A small network was trained on invented records. Each row is its activation on one of them, seen along a few directions.
After each row come some of the record's fields: TUK, POVIL, LUB, DAF, BIKEM, PUMED, LABIF, NUGA.
A field that a record lacks is written none.
The largest differences between rows may come from other fields.
Random noise pushes rows far along 3 fixed directions. That doesn't count. These rows show it; they differ only by the noise:
  52   44  -44  108  -62  158 -227  275 -109  103 -115 -324  370   67  -93 -335   71 -266 -162  -43
  19  262  -45   84  -91   65 -123  215 -102  112  -69 -278  241   99 -108 -189  165 -275 -138   68
  63  226   -9   69   37   98 -143   73   18   29   -1 -129  236   94  -92 -211   80 -129 -125  -13
 130  456  -41  -22  233  -79  -70  -73  -19 -129   71   90  166  -20   87   77  264    9 -205   37
 -13  480 -127   49 -182 -110  -37  358 -329  151 -137 -387  199   35  -20   39  430 -432 -212  240

  -5  634 -187  102   42 -307   79  -54 -180 -197 -167  284   22 -153  146  -41  220  -79 -132  -63 | TUK=none POVIL=none LUB=none DAF=sozib BIKEM=lato PUMED=none LABIF=none NUGA=none
 105  -75   36 -123  163  -38   -4 -103   90   10  169  -37   46  -29  135  336   33  135   28  157 | TUK=fusit POVIL=galin LUB=fabak DAF=luk BIKEM=fesav PUMED=nalo LABIF=gik NUGA=sinak
  37  148 -108 -123  125 -149    0  135 -306 -194 -143   31  221 -227  390  318  448   -1 -391  -34 | TUK=feri POVIL=none LUB=none DAF=sadi BIKEM=fesav PUMED=none LABIF=none NUGA=none
-157  113   66   86 -198   40   66 -101  138  101  -31   54 -244  223 -273 -292 -149  -47  145  -60 | TUK=saru POVIL=none LUB=none DAF=sozib BIKEM=lato PUMED=none LABIF=none NUGA=none
-211  538   10   86 -117 -112  186 -142  143   -4  -10  249 -205  171 -212  -46  -53  -20  -34  -98 | TUK=feri POVIL=none LUB=none DAF=fof BIKEM=lato PUMED=none LABIF=none NUGA=none
 -74 -220   35  136  -14  127  -84  106  -18  -42  -46   22   40   16  -56 -286 -161  -17   63 -226 | TUK=pesim POVIL=none LUB=none DAF=sozib BIKEM=lato PUMED=none LABIF=none NUGA=none
  30 -492   18  -18   79   43    6   65  -58  -40  -10   -1   40 -134  202   57  -82   84  123  -67 | TUK=pesim POVIL=none LUB=none DAF=sadi BIKEM=fesav PUMED=none LABIF=none NUGA=none
 211  183  189 -129  273  125 -147 -352  197 -192  343  257  196  -84  140  332  193  385 -117  177 | TUK=fusit POVIL=zali LUB=som DAF=sadi BIKEM=guko PUMED=falot LABIF=gik NUGA=nafep
 -29 -246  129   16 -313  262 -161  248   25  289    7 -523  213  203 -194   -5  -28 -149    1  241 | TUK=fusit POVIL=galin LUB=fabak DAF=luk BIKEM=fesav PUMED=falot LABIF=gik NUGA=nafep
 149  176   80 -160    6  -45 -181   56 -146  -15   36 -164  152 -111  156  432  328   45 -179  409 | TUK=fusit POVIL=galin LUB=dimi DAF=fof BIKEM=biti PUMED=falot LABIF=fufe NUGA=kezaf
-170  169  172   77   78  146  102 -426  546  -80  152  422 -227  321 -344 -270 -421  297  121 -296 | TUK=feri POVIL=none LUB=none DAF=fof BIKEM=lato PUMED=none LABIF=none NUGA=none
  92  526   46  -60  -21   44 -171   41 -133  -62  132 -116  227  -88   31  272  449  -31 -242  286 | TUK=fusit POVIL=galin LUB=dimi DAF=sozib BIKEM=biti PUMED=falot LABIF=gik NUGA=nafep
  25 -343 -354  141 -137 -201 -238  738 -744    8 -633 -384  558 -422  362 -248  144 -462 -301 -184 | TUK=none POVIL=none LUB=none DAF=fof BIKEM=lato PUMED=none LABIF=none NUGA=none
  92  -32  326   14   73  434 -127 -462  668  -10  379  146   31  346 -318 -180 -306  399  126  -22 | TUK=fusit POVIL=galin LUB=fabak DAF=sadi BIKEM=fesav PUMED=falot LABIF=gik NUGA=nafep
-146  451  -35   73 -358  -99  264  -57  109  160  -53   -7 -216  156 -134   43   43 -172  191  274 | TUK=none POVIL=none LUB=none DAF=sadi BIKEM=fesav PUMED=none LABIF=none NUGA=none
-248  592  -87   93 -479 -233  266  262 -292  212  -92 -360 -283  166 -196  137  327 -434   94  378 | TUK=pesim POVIL=none LUB=fabak DAF=sozib BIKEM=lato PUMED=none LABIF=none NUGA=none
 -12  -64  -81 -181  135 -359  270  -16 -208  -90   57  147 -263 -202  368  711  217  134  119  289 | TUK=pesim POVIL=none LUB=none DAF=luk BIKEM=fesav PUMED=none LABIF=none NUGA=none
 -69  287 -252   45  141 -359  174   25 -241 -141 -121  265  -42 -175  185   96   82  -88 -166 -237 | TUK=feri POVIL=none LUB=none DAF=fof BIKEM=lato PUMED=none LABIF=none NUGA=none
  80  345   87  -20  159   59  -65 -331  337  -46  191  134  -64  151 -168 -125  -30  204   58  -26 | TUK=fusit POVIL=galin LUB=fabak DAF=sozib BIKEM=lato PUMED=nalo LABIF=fufe NUGA=viked
-159 -101  -44   -4 -357 -121  241  322 -274  233  -97 -332 -192   17   43  278  188 -311  208  325 | TUK=pesim POVIL=none LUB=none DAF=sadi BIKEM=fesav PUMED=none LABIF=none NUGA=none
-239   -5 -195  212 -158 -138  271  119  -82   63 -139   57 -157   91 -149 -409 -234 -231  195 -305 | TUK=feri POVIL=none LUB=none DAF=sozib BIKEM=lato PUMED=none LABIF=none NUGA=none
-315  504  -44  135 -488 -232  396  177 -170  277  -32 -186 -475  224 -283  108  153 -402  291  315 | TUK=pesim POVIL=none LUB=none DAF=sozib BIKEM=lato PUMED=none LABIF=none NUGA=none
 128 -590   35  -57  256  115 -144   48  -57 -191   -8  102  199 -226  349   78  -53  228  -39 -179 | TUK=pesim POVIL=none LUB=none DAF=sadi BIKEM=fesav PUMED=none LABIF=none NUGA=none
  -1 -514  105 -131   61   94   80 -219  290   43   67  131 -250   77  -30   10 -404  264  296  -31 | TUK=saru POVIL=none LUB=none DAF=luk BIKEM=fesav PUMED=none LABIF=none NUGA=none
  -7 -307 -235   -1   73 -170  171  131 -205  -71 -143    4  102 -177  274  -29  -29  -83   18 -185 | TUK=feri POVIL=none LUB=none DAF=sadi BIKEM=fesav PUMED=none LABIF=none NUGA=none
 -54 -230  154   33  230   60   68 -313  360 -148  175  417 -242   79  -80  -41 -424  365  256 -213 | TUK=pesim POVIL=none LUB=none DAF=fof BIKEM=lato PUMED=none LABIF=none NUGA=none
   2  259  -38 -148  139 -346  332 -152 -122 -137  138  258 -334 -169  330  659  333  124   80  273 | TUK=pesim POVIL=none LUB=none DAF=sadi BIKEM=fesav PUMED=none LABIF=none NUGA=none
-169  -56  154   20 -264  117  213  -61  231  173  130  -43 -323  252 -196  108 -123   -1  338  215 | TUK=pesim POVIL=none LUB=none DAF=sadi BIKEM=fesav PUMED=none LABIF=none NUGA=none
-229 -280  -33  227 -378  119   27  334 -112  232 -154 -297  -56  158 -278 -452 -229 -319  246  -76 | TUK=pesim POVIL=none LUB=none DAF=sozib BIKEM=lato PUMED=none LABIF=none NUGA=none
 161   22  -25   27  562    9 -160 -305   43 -507   61  503  249 -255  277 -148  -55  378 -270 -486 | TUK=feri POVIL=none LUB=fabak DAF=sozib BIKEM=lato PUMED=none LABIF=none NUGA=none
-133   -4  160   -1 -141   21  201 -308  378   91   96  201 -429  298 -392 -102 -382  144  336   46 | TUK=saru POVIL=none LUB=none DAF=fof BIKEM=lato PUMED=none LABIF=none NUGA=none
 191 -180  267  -70  187  407 -311 -269  338 -102  253   65  165   74  -95  -77 -121  285  -62   -5 | TUK=fusit POVIL=zali LUB=zodo DAF=sozib BIKEM=fesav PUMED=falot LABIF=fufe NUGA=kezaf
-322 -146 -223  220 -255 -198  294  305 -146  196 -270 -110 -173   56 -188 -399 -312 -355  224 -261 | TUK=feri POVIL=none LUB=none DAF=fof BIKEM=lato PUMED=none LABIF=none NUGA=none
-146  623   89  -62 -378    4  162   56   15  254  167 -331 -196  256 -215  453  452 -267   -7  611 | TUK=fusit POVIL=galin LUB=fabak DAF=sadi BIKEM=fesav PUMED=falot LABIF=gik NUGA=nafep
 111 -409   47  -29   26  170 -334  322 -217   24 -131 -320  340 -139   58  -35   44 -119 -240   16 | TUK=fusit POVIL=zali LUB=zodo DAF=fof BIKEM=lato PUMED=falot LABIF=fufe NUGA=kezaf
-130 -659   29   56 -484  255   -4  337  -38  376 -230 -517  -30  174 -250 -378 -270 -323  258   71 | TUK=saru POVIL=none LUB=none DAF=sadi BIKEM=fesav PUMED=none LABIF=none NUGA=none
  40  146 -140  -35  217 -180  161 -129  -50 -230   17  325    5 -169  262  142  120  107 -163 -204 | TUK=feri POVIL=none LUB=none DAF=sadi BIKEM=fesav PUMED=none LABIF=none NUGA=none
 160   99 -185   74  566  -74 -166 -262  -12 -485  -15  625  316 -287  301 -294  -60  273 -387 -686 | TUK=feri POVIL=none LUB=none DAF=sozib BIKEM=lato PUMED=none LABIF=none NUGA=none
 200  386  -23 -142  226 -144   47 -140   75 -146  188  163   36 -126  221  365  316  148 -174  175 | TUK=fusit POVIL=zali LUB=zodo DAF=sadi BIKEM=fesav PUMED=nalo LABIF=gik NUGA=sinak
 167   78  -24 -160  245 -137 -220  130 -314 -154  -78 -104  249 -244  325  407  410   27 -364  182 | TUK=fusit POVIL=galin LUB=fabak DAF=fof BIKEM=lato PUMED=falot LABIF=fufe NUGA=kezaf
  39 -235  -74    2   15  -26  -19   24    1  -26 -149   54  141 -124  180   -5 -168   57   49  -25 | TUK=none POVIL=none LUB=none DAF=luk BIKEM=fesav PUMED=none LABIF=none NUGA=none
  32  -85  -99  -92  265 -304   60  127 -331 -228  -84  192  -27 -301  387  437  204  101  -91  -15 | TUK=pesim POVIL=none LUB=none DAF=fof BIKEM=lato PUMED=none LABIF=none NUGA=none
-363 -324   78  123 -712  108  281  354    9  567  -74 -577 -365  343 -402  -45 -282 -441  502  374 | TUK=pesim POVIL=none LUB=none DAF=luk BIKEM=fesav PUMED=none LABIF=none NUGA=none
 -31   55    5   20  -22  -11    9 -135   50  -29  -44  145  -95   47 -146 -182  -48   38   66 -112 | TUK=saru POVIL=none LUB=none DAF=sozib BIKEM=lato PUMED=none LABIF=none NUGA=none
 -81  755   57  -15  159 -225  312 -612  363 -136  242  522 -591  187 -117  252   55  268  197  108 | TUK=saru POVIL=none LUB=fabak DAF=sozib BIKEM=lato PUMED=none LABIF=none NUGA=none
-142   82 -422  147  -87 -376  164  479 -575    3 -382 -185  142 -241  180 -231  208 -477 -161 -260 | TUK=feri POVIL=none LUB=none DAF=sozib BIKEM=lato PUMED=none LABIF=none NUGA=none
 -66  381 -190   47   18 -334  152   69 -233  -75 -146  177 -128 -117  121    2  239 -150 -157 -185 | TUK=saru POVIL=none LUB=none DAF=sozib BIKEM=lato PUMED=none LABIF=none NUGA=none
-288  589 -157  238 -344 -118  193  148  -99  117 -148    3 -107  165 -292 -362   55 -381  -75 -185 | TUK=feri POVIL=none LUB=none DAF=sozib BIKEM=lato PUMED=none LABIF=none NUGA=none

Which values does each new row have?
 135 -752    2 -173  151   37  -67   68  -67  -31 -119  -38   20 -181  281  133 -215  165   82  -75 | TUK=saru POVIL=none LUB=none DAF=luk BIKEM=fesav PUMED=none LABIF=none NUGA=none
 -87  484  124  136 -331  225 -106   87  103  199   23 -337  122  355 -403 -192  131 -276  -62  221 | TUK=fusit POVIL=galin LUB=fabak DAF=sozib BIKEM=lato PUMED=falot LABIF=gik NUGA=nafep
 -92  -30   52  112 -201  123  -14  -45  139  119  -64   12 -162  198 -258 -393 -255  -69  154 -159 | TUK=saru POVIL=none LUB=none DAF=sozib BIKEM=lato PUMED=none LABIF=none NUGA=none
-100   31 -113   -1   66 -183  385 -262  139  -47  107  298 -292   59   73   94 -164   79  247  -59 | TUK=feri POVIL=none LUB=none DAF=sadi BIKEM=fesav PUMED=none LABIF=none NUGA=none
  54 -106 -207   50  123  -84 -231  330 -384 -161 -332  -49  477 -290  267 -163  122 -140 -448 -367 | TUK=feri POVIL=none LUB=none DAF=fof BIKEM=lato PUMED=none LABIF=none NUGA=none
-230  175   17  143 -348  -19  198  165  -70  193  -43 -139 -256  192 -266 -113  -23 -273  232  102 | TUK=pesim POVIL=none LUB=none DAF=sozib BIKEM=lato PUMED=none LABIF=none NUGA=none
-119  181  -90   15 -106 -122  182   67  -92   -4  -55   29  -40   -6   80   70  168 -122 -110  -46 | TUK=feri POVIL=none LUB=none DAF=sadi BIKEM=fesav PUMED=none LABIF=none NUGA=none
 -56 -457  -46 -127 -220 -101  124  221 -194  192 -153 -295 -182  -26   94  227  -34 -156  145  256 | TUK=saru POVIL=none LUB=none DAF=luk BIKEM=fesav PUMED=none LABIF=none NUGA=none
 -91  -35   97  119   29   96   52 -165  198  -64  110  210 -161  119 -174 -242 -255  126  213 -197 | TUK=pesim POVIL=none LUB=none DAF=sozib BIKEM=lato PUMED=none LABIF=none NUGA=none
 -45 -186  115  136 -362  389 -310  371  -71  258 -111 -544  252  176 -343 -433  -37 -366 -100   64 | TUK=fusit POVIL=zali LUB=zodo DAF=sozib BIKEM=lato PUMED=falot LABIF=fufe NUGA=kezaf
-147  232 -120   56  -83 -266  194  130 -269  -22  -51   30 -198  -60   54  141  222 -150   80   85 | TUK=pesim POVIL=none LUB=none DAF=sozib BIKEM=lato PUMED=none LABIF=none NUGA=none
  38 -104   40   52   64   79  -90 -116   61  -86  -60  125    6  -19  -72 -294 -128   81   -3 -228 | TUK=saru POVIL=none LUB=none DAF=sozib BIKEM=lato PUMED=none LABIF=none NUGA=none
 -60 -116  120  -11   97   92  255 -443  440  -51  217  379 -342  174 -123  -93 -387  276  306 -135 | TUK=feri POVIL=none LUB=none DAF=sadi BIKEM=fesav PUMED=none LABIF=none NUGA=none
 -86 -394 -209  -30 -222 -198  -11  528 -505  140 -397 -369   34 -183  139  -48   66 -349  -37   25 | TUK=saru POVIL=none LUB=none DAF=fof BIKEM=lato PUMED=none LABIF=none NUGA=none
  69 -477  -62  -79  -23   11  -17  114 -136   30 -155  -99    6 -124  177   12  -32  -11   45  -28 | TUK=saru POVIL=none LUB=none DAF=sadi BIKEM=fesav PUMED=none LABIF=none NUGA=none
 -78  178  -28   74  -11   56  122 -239  245  -32   81  253  -50  108  -84 -179 -161   42   -9 -203 | TUK=feri POVIL=none LUB=none DAF=sadi BIKEM=fesav PUMED=none LABIF=none NUGA=none
 220 -287  -95  -30  304    6 -314  232 -215 -134 -124 -148  503 -264  271  -77   41   33 -266 -214 | TUK=fusit POVIL=galin LUB=fabak DAF=fof BIKEM=lato PUMED=nalo LABIF=gik NUGA=sinak
 117 -169    5  -66  279  -35  -28 -194   60 -216  -30  312  -95 -108  150 -112 -155  236   35 -264 | TUK=saru POVIL=none LUB=none DAF=sozib BIKEM=lato PUMED=none LABIF=none NUGA=none
 -87 -180 -176  104 -332    9 -162  552 -476  166 -410 -420  206  -99  -24 -348  147 -440 -154  -83 | TUK=saru POVIL=none LUB=none DAF=sozib BIKEM=lato PUMED=none LABIF=none NUGA=none
  75 -157  181  -14   91  230 -203 -115  236   43   38  -54  108  162 -157 -154 -205  153    3   29 | TUK=fusit POVIL=galin LUB=fabak DAF=fof BIKEM=lato PUMED=falot LABIF=fufe NUGA=kezaf
 -30 -160  -23  -35  201 -215  161  -56  -64 -137   19  253 -204 -128  162  241  -96  152  167  -54 | TUK=pesim POVIL=none LUB=none DAF=fof BIKEM=lato PUMED=none LABIF=none NUGA=none
-203 -437    9  128 -440  151  -45  271  -30  367 -266 -364  -40  183 -386 -424 -336 -288  257  -81 | TUK=saru POVIL=none LUB=none DAF=fof BIKEM=lato PUMED=none LABIF=none NUGA=none
  13 -406  100  131  251  198  -77 -245  280 -178  106  346   -4   24  -82 -442 -472  300  212 -446 | TUK=pesim POVIL=none LUB=none DAF=sozib BIKEM=lato PUMED=none LABIF=none NUGA=none
   9 -481 -279   53  311 -225   71   89 -232 -200 -182  230  117 -264  316 -145 -267   35    5 -451 | TUK=feri POVIL=none LUB=none DAF=fof BIKEM=lato PUMED=none LABIF=none NUGA=none
